These are the activations of a small neural network, seen along a few directions. Each row is one input.
Each table varies a few parts of the input and shows all the possible inputs, shuffled.
Descriptions start from the smaller parts, as in this example, which fits no table here: ring(5) and (point or (values(2) and line(4)) or line(9)).
Shared parts are said once, and a part with two or three values counts as separate values.

Other details of the inputs vary at random and push rows far along three fixed directions, the same in every table; ignore that.

Table:
r1: [ -9  15  -2 -17  -5  37  -4  29  15 -14  20]
r2: [-20 -28   0   9  16  10 -16 -18 -11   8  23]
r3: [  7  -3   9   6 -19  -6  12  -9 -10  15 -10]
r4: [ -8 -28   1  -5  15   2 -24 -16 -23  11  18]
r5: [-15  20  -6 -31   4  39  -3  18   6 -17   8]
r6: [-10  18   8 -42  -8  28  -8  24   2 -17  18]
r7: [ -7 -10  16   9 -28  12   7  18 -14 -11 -43]
r8: [  4   6   4  13 -34   8  24  16  -2  -5 -49]
r9: [ -4  19 -13 -36  -2  39  -6  17   3 -12  18]
r10: [-15 -17   8  11   0   1  -8  -6 -19   4 -13]
r11: [  9 -13   3  22  19 -39   1 -22   5  19  -8]
r12: [ 24  26  -8   2  15 -18   9   6  36  -5  12]
r13: [-15 -21   7  -5   7  -3 -20 -18 -24  13  25]
r14: [ 15  -5  -1  35   8 -35   9 -20   9  10  -7]
r15: [-13 -23  17  -8   8  -3 -20 -17 -20  17  25]
r16: [-17 -27   9   3  22  -1 -25  -4 -14  14  17]
r17: [  8   1   8  26 -39   9  26  20   2  -8 -40]
r18: [  5 -14  10   7 -38  12  11  20 -24 -10 -40]
r19: [ 28  42 -18 -19   4 -22  23  -7  36   4   9]
r20: [ 12   7   2  19 -39   8  25  27   0  -2 -49]
r21: [-19 -25   3   9  19   6 -22 -17 -15   1  22]
r22: [-12 -22   9  22  -6   2  -7  -7 -14  -2  -6]
r23: [ -9  17 -11 -38  -4  37  -3  21   4 -14  19]
r24: [-18 -31   7  -8  14  -6 -18 -11 -20   9  21]
r25: [ 18  -3  -7  33   2 -34  18 -25  17  13 -14]
r26: [ 20  -5 -11  20   2 -48  15 -26   0  14 -12]
r27: [ -8 -18   7  16  -2   0  -9   4 -18   8  -9]
r28: [ 20  -6  -4  38   7 -34   6 -16   9  13  -6]
r29: [ 24  32 -26 -18  22 -15  -1 -12  20  -2  19]
r30: [ -4 -10  13   9 -24  16   7  16 -18 -13 -43]
r31: [-14 -25  -4  -3  13   0 -22 -15 -25   9  21]
r32: [-24 -25   5   3  17   5 -17 -12 -12  19  19]
r33: [ 19  26 -11  -4  18 -14  11  -4  32 -14   7]
r34: [ 24  37 -24 -19   8 -25  24  -4  37   1   9]
r35: [-14  12   6 -22  -1  31  -8  24  10 -26  13]
r36: [ 20  34  -8 -17  12 -23   6 -14  20   4  21]
r37: [  1   1   4  12 -25  11  13  13 -15 -12 -44]
r38: [-13  12   9 -19  -1  31  -7  29  10 -23  16]
r39: [ 10  33 -12 -12  24 -18   3  -3  26  -2  12]
Description of these inputs: values(3) and (line(5) or (values(2) and line(4))).
Changing only the values(3) part turns r25 into r22. The same change can be made to r23. Which row results?
Answer: r31
Change only the values(2) part in r38. List by row number the other rows that result.
Answer: r11
Start at r21 and move only the line(4) part, one step at a time. The first step leads to r22. Which rows follow, in order?
Answer: r14, r28

Table:
r40: [ -5 -35   7  21  -1  -9 -13 -23 -25  20 -13]
r41: [-16 -43   6  33   8  -4  -8 -13 -16  13  -6]
r42: [ 20   7 -12   1  16 -37   3 -31   1   4  -2]
r43: [-10 -24  22  -2 -30  14  -1  10 -41  -7 -25]
r44: [ 23  29  -6  -3 -22  -6  22   1  21  -9 -26]
r45: [ 12  22  -7  10  -9  -2  30  17  29 -15 -31]
r46: [-11   5  -9  -9  23   8 -13  -6   5  14  39]
r47: [-12  12  -8 -30  -4  38  -6  27   1  -7  11]
r48: [-12 -26   6   3 -29  19   3  12 -44  -8 -24]
r49: [-16  -5   4  -9  36   2 -19   0  14   0  31]
r50: [-14  12  -7 -30  -9  36  -3  27   1 -10  15]
r51: [-16 -26  13  25 -22  30  -3  19 -23 -11 -19]
r52: [-13 -39  11  42   7 -11 -17 -17 -21   7  -9]
r53: [ -3 -37  15  14  -4 -13  -4 -23 -22  22  -5]
r54: [-10 -24  10   0 -29  22   3   7 -40  -8 -23]
r55: [-14 -21  28  12 -37  21   3  10 -29   2 -15]
r56: [ 20  11 -11   4  22 -28  -1 -28   3   8  -6]
r57: [ 27  27  -4  -9 -17 -21  25  11   5 -13 -28]
r58: [ 28  27  -7  13 -14  -1  10  20  23 -25 -21]
r59: [-13   4 -11 -32  30  -1 -24 -12  -9  -5  35]
r60: [-11   9  -8 -36  -9  32  -2  24  -2 -17  18]
r61: [-16   9  -8 -15  23   1 -19  -8   5   6  39]
r62: [ 23  36  -2   2 -21 -18  28  18  22  -2 -19]
r63: [  1  -2  -8  20  26 -26  14 -22  22  12  -3]
r64: [ -8 -26   7   9   5  -9 -13 -28 -32   9  -8]
r65: [-12  21  10 -34 -13  30  -3  25   4 -18  27]
r66: [-10   4 -13 -25  34  10 -19  -8  -5   7  33]
r67: [ -6  -2 -14 -19  21  -2 -11 -12   5   7  41]
r68: [ 14  32  -4  11  -9  -4  21  15  29 -24 -28]
r69: [ -8 -33   2  20   2 -12 -15 -17 -24  24 -13]
r70: [ -6 -35   8  14   1 -21  -8 -14 -22  27  -4]
r71: [ 17   7 -11  20   6 -45   8 -28   9  13   4]
r72: [ 22   8 -10  25  11 -29  13 -29  14  22   6]
r73: [ -8   5  -6 -20  26   8 -22 -14   9   7  33]
r74: [-25 -28  26  18 -19  20   1  21 -18  -7 -29]
r75: [ 22   3 -13   5   9 -40   7 -31  12  10  -2]
r76: [ -7 -31   2  27  -6 -16  -1 -20 -23  19   7]
r77: [-11  -6 -10  -6  36   5 -15  -4  16  -3  35]
r78: [ -6 -35   8  16  -4 -11  -9 -28 -24  17 -10]
r79: [-10   7   1 -33  34  10 -24  -9  -4   3  37]
r80: [-21 -27  16  25 -22  28   2  18 -22 -10 -22]
r81: [ 26   3 -15  17  14 -31  13 -30  18  23   1]
r82: [ -6  -1 -12 -29  22   5 -11 -14   6   3  42]
r83: [ 31  24   2  13 -16  -6  15  25  23 -20 -19]
r84: [-14 -18  27  14 -33  25  -2  15 -29   4 -16]
r85: [-21   0   9  -7  34   4 -16  -5  11   0  35]
r86: [ -6   0   0 -34  22  -1 -15 -10   6   4  43]
r87: [ -7  -1  -2 -24  20  -9 -15  -7   4   7  42]
r88: [-17 -19  17  10 -39  21  -2   8 -30  -7 -17]
r89: [ 15  29  -7   7  -5  -4  18  17  31 -21 -31]
r90: [ 19   7 -18  13  14 -45   7 -27  17  20  -4]
r91: [ -9  19   8 -36  -6  38  -8  26   7 -11  18]
r92: [ -9 -25  22   4 -30  24  -4  15 -29   4 -25]
r93: [-10  11  -3 -13  23   9 -19 -12   8   5  37]
r94: [ 27  32  -5  -3 -17 -12  23  18  25   1 -25]
r95: [ 26  25  -9  15 -11   0  22  19  26 -22 -18]
r96: [-10  16   9 -39 -10  35  -4  21   7 -13  19]
r97: [-11  12   8 -20   5  28  -7  35  16 -25  11]
r98: [ 22  -3 -12  27  25 -38  -3 -22  23   7  -3]
r99: [-20  16   2 -15   2  40   2  26  11 -23  10]
r100: [  6   6  -5  27  27 -36   6 -29  22   7  -3]
r101: [ -9  15   8 -41 -13  29  -4  23   5 -17  22]
r102: [ 23  26 -14  -7 -20 -16  20   8  14 -12 -26]
r103: [-11   1  -3 -24  26  -4 -18  -4   7  14  40]
r104: [ 19  27  -8   8  -6  -5  17  19  32 -24 -28]
r105: [ 20  32 -11  -4 -10  -6  15  10   5 -11 -35]
r106: [ 22   6  -4  19   6 -51  14 -23  11  18   8]
r107: [  8  27  -5   7  -6  -5  22  16  30 -20 -34]
r108: [-12  17   3 -40   2  25  -9  25  -9 -15  11]
r109: [ 17  10 -17   4  22 -39   2 -24   2  11  -7]
r110: [ 25   2 -14  14  11 -35  17 -35  18  21   3]
r111: [ 29  26  -6  -9 -21 -23  27  14  19  -8 -23]
r112: [-12  18  -1 -39 -13  34  -8  18   5 -23  16]
r113: [-26  -5   8 -11  35   6 -15  -3  11   2  28]
r114: [-19 -22  10  16 -34  24   3  17 -31   4 -17]
r115: [-12 -23  17   4 -28  19  -5  21 -28   7 -26]
r116: [-31 -23  18  17 -17  23  -1  13 -17  -9 -35]
r117: [-12   1 -14 -28  33   6 -17  -9  -7   5  36]
r118: [ -8   9  -5 -16   0  38  -6  33  12 -25  12]
r119: [-11 -28  26  25 -24  20  -7  24 -23 -13 -19]
r120: [-10 -30  13  30  -8 -13  -7 -29 -25  19  -4]
r121: [ 24  24 -18  -3 -18 -11  29  12  18  -2 -27]
r122: [-12  18  10 -18   2  33  -9  35  12 -27  16]
r123: [-11   5 -10 -18  27   4 -23  -8   8  11  31]
r124: [ 26  21 -10  -4 -20  -5  29   2  17  -4 -24]
r125: [-10   4  -9 -33  31  13 -15 -16  -3   0  40]
r126: [ 20   1  -9  32  24 -37  -1 -23  21   2   2]
r127: [-16 -42  21  39   6 -14  -9 -14 -20  13  -6]
r128: [ -6 -28  11  27 -26  28  -7  22 -24 -12 -17]
r129: [ 27  23 -11   0 -17  -1  25   7  16  -3 -26]
r130: [ 16  11 -10  23  13 -36   4 -24  12  22  -1]
r131: [ -8   3  -7 -16  18   4  -9 -14   6   5  47]
r132: [ -6  -1 -10 -23  20   3 -10 -16   8   6  43]
r133: [ -7 -33   9  30  -7  -8   0 -27 -23  23   3]
r134: [ 26  30   0 -11 -14 -11  25   5   9 -11 -28]
r135: [ 20  30 -15  -6 -17 -13  20  12  18  -7 -31]
r136: [ -8 -28  15  29  -2 -14  -9 -13 -23  29   0]
r137: [ -6 -34   2  20  -5 -21 -11 -23 -24  17  -3]
r138: [ -6  12   7 -21   2  30 -10  37  15 -24  13]
r139: [ 26  33  -4  -7 -10 -12  21  15   9  -6 -32]
r140: [ -9 -21  10   5 -23  30   0   9 -39  -3 -27]
r141: [ -5 -36   1  26  -1  -8  -6 -17 -21  30  -5]
Describe the family of inputs behind these rows.
Answer: values(3) and ((values(2) and line(5)) or (line(4) and ring(6)))
Changing only the values(3) part turns r104 into r77. The same change can be made to r88. Which row results?
Answer: r131
Changing only the values(3) part turns r44 into r110. The same change can be made to r137. Which row results?
Answer: r67
Change only the values(3) part in r72. List by row number the other rows that result.
Answer: r84, r93
Change only the values(3) part in r122. List by row number the other rows that result.
Answer: r51, r52
Start at r83 and move only the line(5) part, one step at a time. The first step leads to r119. Which rows follow, in order?
Answer: r122, r127, r85
Change only the values(2) part in r41. List by row number the other rows that result.
Answer: r51

Table:
r142: [-10   1   0 -13  13  18 -17  14   5 -12  26]
r143: [-13  -7   5  -4  20   1 -16   1   4   8  23]
r144: [  0 -14  11   5 -54  21  12  22 -27  -4 -23]
r145: [-15 -26   2  18  27 -17 -13 -32  -5  23  13]
r146: [-11  23  -6 -26   4  35  -5  21  13 -30  16]
r147: [ -4 -33   6  13   7 -21  -7 -34 -10  31  25]
r148: [ -8 -17  -9  -9  22  -7 -20 -22 -18  13  16]
r149: [ -7 -26  -7  16  28  -8 -15 -24  -3  13  22]
r150: [-10   4   2 -14  13  18 -15  17   8  -7  25]
r151: [ 41  16  -2  41 -19 -44  33  -5  18  -7 -47]
r152: [-13 -21  14  23 -33  22  10  19 -21  -1 -41]
r153: [-10 -23  12  24 -34  26   8  23 -22  -5 -37]
r154: [ 42  18  -4  21 -22 -47  37 -11   8   6 -53]
r155: [ -9 -17   3   3 -36  20   5  17 -34  -7 -44]
r156: [ 31  59 -16 -16  20 -29  20   3  58 -10   6]
r157: [  1 -17  -3  14   9 -20  -4 -33 -10  33  22]
r158: [ -9  26  -2 -51  -4  43 -13  26  -5 -24  16]
r159: [-14 -27   2  19  27 -16 -16 -32  -8  15  16]
r160: [ 32  58 -15 -14  19 -29  19   3  54 -17   8]
r161: [-14  22   7 -48  -7  32  -4  28  -3 -20  12]
Describe the family of inputs behind these rows.
Answer: values(3) or line(5) or (values(2) and ring(6))
List by row number the other inputs of the same sort as r160.
Answer: r142, r143, r145, r146, r149, r150, r151, r152, r153, r156, r159
